A small network was shown many inputs. Here are its activations along a few directions, one row for each input.
In each table, some parts of the input vary, and every possible input appears once, in random order.
Descriptions start from the smaller parts, as in this example, which fits no table here: line(4) and (point or ring(11) or (values(3) and ring(5))).
Shared parts are said once, and a part with two or three values counts as separate values.

Rows:
R1: [77,-17,-55,-33,-6,4,8,36,16,15,-45,3,6,13,4]
R2: [-34,-16,-7,4,-8,-14,-37,29,13,8,12,-2,0,16,-34]
R3: [-36,-7,17,-18,12,3,-24,19,-11,37,10,-13,22,3,-38]
R4: [-22,16,14,-14,26,13,-9,-23,2,19,12,27,38,-8,33]
R5: [71,-9,-52,-37,19,9,19,36,3,13,-57,3,16,9,-10]
R6: [-23,-10,-3,25,-15,11,-42,32,-10,-1,0,12,-17,12,-40]
R7: [4,15,25,-23,11,2,5,-36,-22,-5,27,-22,11,-8,13]
R8: [-16,-3,21,-27,17,8,25,-31,0,18,11,-19,-12,-7,-22]
R9: [29,15,13,35,-20,7,-7,-20,-12,-23,17,-2,-24,-7,9]
R10: [-9,-18,1,6,-9,-9,19,-23,30,-2,9,-15,-28,2,-20]
R11: [-37,-11,15,-29,-1,-11,5,-8,-23,16,-12,-30,-4,-6,-12]
R12: [-33,-6,15,-3,-7,-27,12,7,-15,-6,-21,-19,-9,6,-17]
R13: [-15,7,-5,19,8,-1,-17,-4,27,7,19,34,13,14,43]
R14: [-36,-4,17,3,7,-12,-17,35,-7,9,1,1,16,17,-42]
R15: [83,-28,-43,-16,-4,23,0,41,4,6,-54,4,-6,3,5]
R16: [-26,-19,-6,2,-19,-32,-4,2,3,-2,-11,-25,-22,1,-10]
R17: [-3,20,-1,14,-14,-7,-2,-1,19,-16,25,1,3,-10,38]
R18: [2,18,21,11,1,-6,16,-22,-14,-22,15,-19,10,3,7]
R19: [11,11,4,16,-20,-6,1,-24,6,-16,28,-20,-3,3,17]
R20: [-11,21,19,-25,11,10,4,-22,-8,-6,21,0,22,-25,31]
R21: [-15,-12,-1,21,-27,-14,-12,6,-16,-11,-24,-11,-37,-3,-16]
R22: [14,23,3,33,-11,11,-9,3,-1,-21,18,17,-19,-22,33]
R23: [7,-12,8,26,-16,11,13,-22,8,-12,2,4,-45,-6,-27]
R24: [-22,17,8,18,28,0,0,-7,6,-2,8,37,35,7,29]
R25: [-10,25,14,10,9,-4,14,-9,1,-22,10,7,22,-15,27]
R26: [-15,-4,19,3,7,1,36,-19,10,-7,-1,-13,-11,6,-26]
R27: [-5,7,-5,37,7,20,-19,1,1,-7,18,50,-4,4,37]
R28: [70,-18,-57,-58,14,9,22,24,-11,34,-38,10,26,-4,-10]
Describe the family of inputs behind these rows.
> line(4) and (point or line(6))
Changing only the line(4) part turns R21 into R11. The same change can be made to R23. Which row results?
> R8
Start at R20 and move only the line(4) part, one step at a time. The first step leads to R25. Which rows follow, in order?
> R17, R22
Which other rows agree with R12 in the line(4) part? List them by row number.
> R5, R14, R18, R24, R25, R26

Rows:
R29: [-70,11,42,14,-9,-14,-28,-16,-14,-1,43,-18,-4,-4,-14]
R30: [-38,23,23,20,23,8,-13,-14,6,-3,28,35,30,-1,31]
R31: [-31,20,24,29,-1,-6,10,-39,20,-24,38,10,-6,-6,40]
R32: [75,-4,-45,-20,-9,10,-5,34,-17,0,-46,6,4,-8,30]
R33: [61,-21,-34,-66,24,14,32,18,4,35,-47,-13,22,4,-18]
R34: [-32,23,28,24,6,9,-17,-31,11,-7,52,19,12,-8,36]
R35: [78,1,-39,-48,7,3,24,11,-15,6,-34,-13,26,-5,14]
R36: [-68,6,42,20,-18,-30,0,-25,-3,-17,25,-32,-17,-5,-10]
R37: [-19,23,35,45,-1,9,13,-47,7,-25,42,14,-21,-9,22]
R38: [-76,7,38,9,8,-17,-20,3,-19,4,19,-5,16,7,-17]
R39: [-56,4,51,31,-18,-8,-2,-33,-15,-24,30,-27,-36,-8,-30]
R40: [60,-43,-58,-9,-10,4,-1,42,17,19,-54,6,-21,27,-35]
R41: [50,-39,-56,-46,12,11,20,38,14,38,-56,10,-3,9,-42]
R42: [66,-12,-50,-2,-15,7,-13,60,4,-1,-39,9,-2,7,-8]
Describe the family of inputs behind these rows.
> ring(6) or (values(2) and line(4))
Which other rows does R39 become when the values(2) part takes its other values? List them by row number.
> R37

Rows:
R43: [-80,22,57,23,7,-10,-5,-39,-7,-12,47,-3,5,-7,7]
R44: [21,4,-6,-21,20,13,19,-16,9,10,-1,9,18,-3,17]
R45: [-3,-10,-7,-32,9,-10,11,10,-1,17,-17,-15,15,5,-15]
R46: [17,6,2,-28,7,0,14,-10,-15,4,-4,-17,14,-7,3]
R47: [-63,14,46,51,-20,-12,-15,-33,3,-27,49,-8,-29,-4,0]
R48: [-15,-11,-2,-29,16,0,-5,19,-7,26,-11,-3,20,6,-31]
R49: [35,-4,-11,2,-17,3,7,4,-7,-12,-16,-14,-22,-7,-4]
R50: [39,-4,-20,11,-4,11,13,-3,15,-7,-8,14,-16,0,10]
R51: [12,-21,-21,0,-17,-12,1,20,4,0,-27,-12,-21,8,-21]
R52: [5,17,-5,-9,16,7,-9,2,0,6,9,22,33,-5,40]
R53: [29,10,-17,29,-7,9,-15,15,8,-17,1,28,1,1,33]
R54: [3,-24,-16,3,-10,1,-17,32,-2,12,-22,0,-17,13,-39]
Changing only one part turns R51 into R45. The same change can be made to R50. Which row results?
> R44
Describe the family of inputs behind these rows.
> values(2) and (point or line(5))

Rows:
R55: [-26,44,44,21,-14,3,-10,-44,-28,-43,47,-26,-4,-12,16]
R56: [56,-8,-43,-8,-31,1,15,15,27,-13,-13,-3,-16,-14,36]
R57: [11,-25,-30,7,-23,-8,-22,16,-16,12,-18,6,-38,4,-41]
R58: [45,-2,-22,15,-1,11,44,11,14,-24,-31,18,-21,-9,12]
R59: [64,14,-8,1,15,-3,49,-14,2,-14,-20,1,12,4,7]
R60: [16,-1,-4,-30,28,36,-11,2,9,32,-12,22,29,-7,-23]
R61: [-90,11,42,20,13,-12,-1,-38,19,1,55,27,32,1,11]
R62: [-74,2,31,69,-7,-17,-16,-34,24,2,40,8,-31,8,8]
R63: [-86,7,44,-3,19,-26,9,-57,18,-10,46,12,9,1,23]
R64: [-29,38,53,37,-26,-3,-10,-23,-7,-33,30,-10,-37,-31,15]
R65: [-82,5,40,50,2,-9,-17,-17,27,4,60,18,10,20,4]
R66: [37,-25,-3,-2,-7,35,23,-7,18,-7,-11,-1,-35,-12,-20]
R67: [26,-12,3,-38,32,32,15,-20,-4,37,-14,-5,3,-4,5]
R68: [-23,-13,11,-52,10,-25,14,11,-19,21,-40,-36,14,8,-9]
R69: [34,3,-28,13,19,15,-5,49,9,-5,-19,48,16,22,10]
R70: [42,-7,-35,33,-4,0,0,18,-5,-17,-43,44,-14,15,11]
R71: [35,-28,-14,16,-12,29,-21,-3,2,1,-24,21,-29,10,-24]
R72: [-31,-9,1,-36,13,-19,-12,37,-7,23,-34,-14,41,1,-30]
R73: [29,9,-15,-23,33,12,40,-1,-12,10,-34,18,22,1,38]
R74: [-41,28,49,2,9,-1,-14,-41,-41,-31,40,-9,11,-29,36]
R75: [12,-22,-21,-10,-17,0,20,6,0,1,-9,-18,-46,-16,-39]
R76: [-17,-31,-14,14,-32,-23,-18,31,-12,-5,-48,-19,-21,18,-34]
R77: [32,-6,-9,-24,-3,-8,28,-19,-19,8,9,-38,-9,-1,-43]
R78: [0,-11,-4,-53,11,6,19,-9,-27,36,-12,-12,-2,-2,-15]
R79: [-46,34,47,23,6,7,-24,-21,-37,-24,48,5,32,-32,23]
R80: [20,15,-26,-11,34,16,14,22,0,10,-29,44,42,-4,14]
R81: [-10,-2,-16,-39,13,6,-5,22,-17,39,-6,10,24,-7,-36]
R82: [9,-10,7,-25,-6,-37,25,1,-13,-7,-23,-60,2,12,-39]
R83: [43,-2,-48,-7,-3,2,-34,51,23,3,-5,17,18,15,33]
R84: [-22,-16,-7,-7,-7,-15,-27,61,0,11,-25,-17,11,27,-38]
R85: [-70,13,40,38,-7,-21,12,-41,42,-14,40,-1,-37,-11,5]
R86: [52,-17,-59,9,-26,-9,-28,19,12,-11,-23,15,-10,8,35]
R87: [-11,-30,-10,-4,-21,-22,19,22,4,-16,-37,-45,-29,-2,-36]
R88: [-35,26,44,62,-29,2,-33,-12,-30,-24,32,-3,-28,-10,22]
R89: [-40,30,51,48,-10,6,-39,3,-30,-20,53,5,4,-5,20]
R90: [43,-2,-30,-43,6,-2,11,2,6,23,-20,-5,26,-4,62]
R91: [55,-9,5,-18,6,24,26,-29,3,6,4,-21,-3,1,-20]
R92: [74,7,-28,-23,-21,-9,21,-9,16,1,-1,-19,17,-2,30]
R93: [28,-14,-9,-3,19,35,-27,28,15,20,0,18,1,18,-31]
R94: [35,9,-48,-32,12,-2,-18,26,16,20,-12,12,43,-13,38]
R95: [4,-15,-18,-12,0,4,-24,48,-6,26,4,10,-6,17,-44]
R96: [-69,22,36,24,4,-11,14,-61,24,-29,53,-15,-8,14,9]
Changing only one part turns R94 into R90. The same change can be made to R80. Which row results?
> R73
Changing only one part turns R74 into R79. The same change can be made to R67. Which row results?
> R60
Describe the family of inputs behind these rows.
> ring(6) and (values(2) or line(5))
Which other rows does R88 become when the values(2) part takes its other values? List them by row number.
> R62
Which other rows agree with R59 in the ring(6) part? List them by row number.
> R55, R77, R82, R91, R92, R96
Which other rows does R63 become when the values(2) part takes its other values? List them by row number.
> R74
Which other rows agree with R85 in the ring(6) part? List them by row number.
> R56, R58, R64, R66, R75, R87
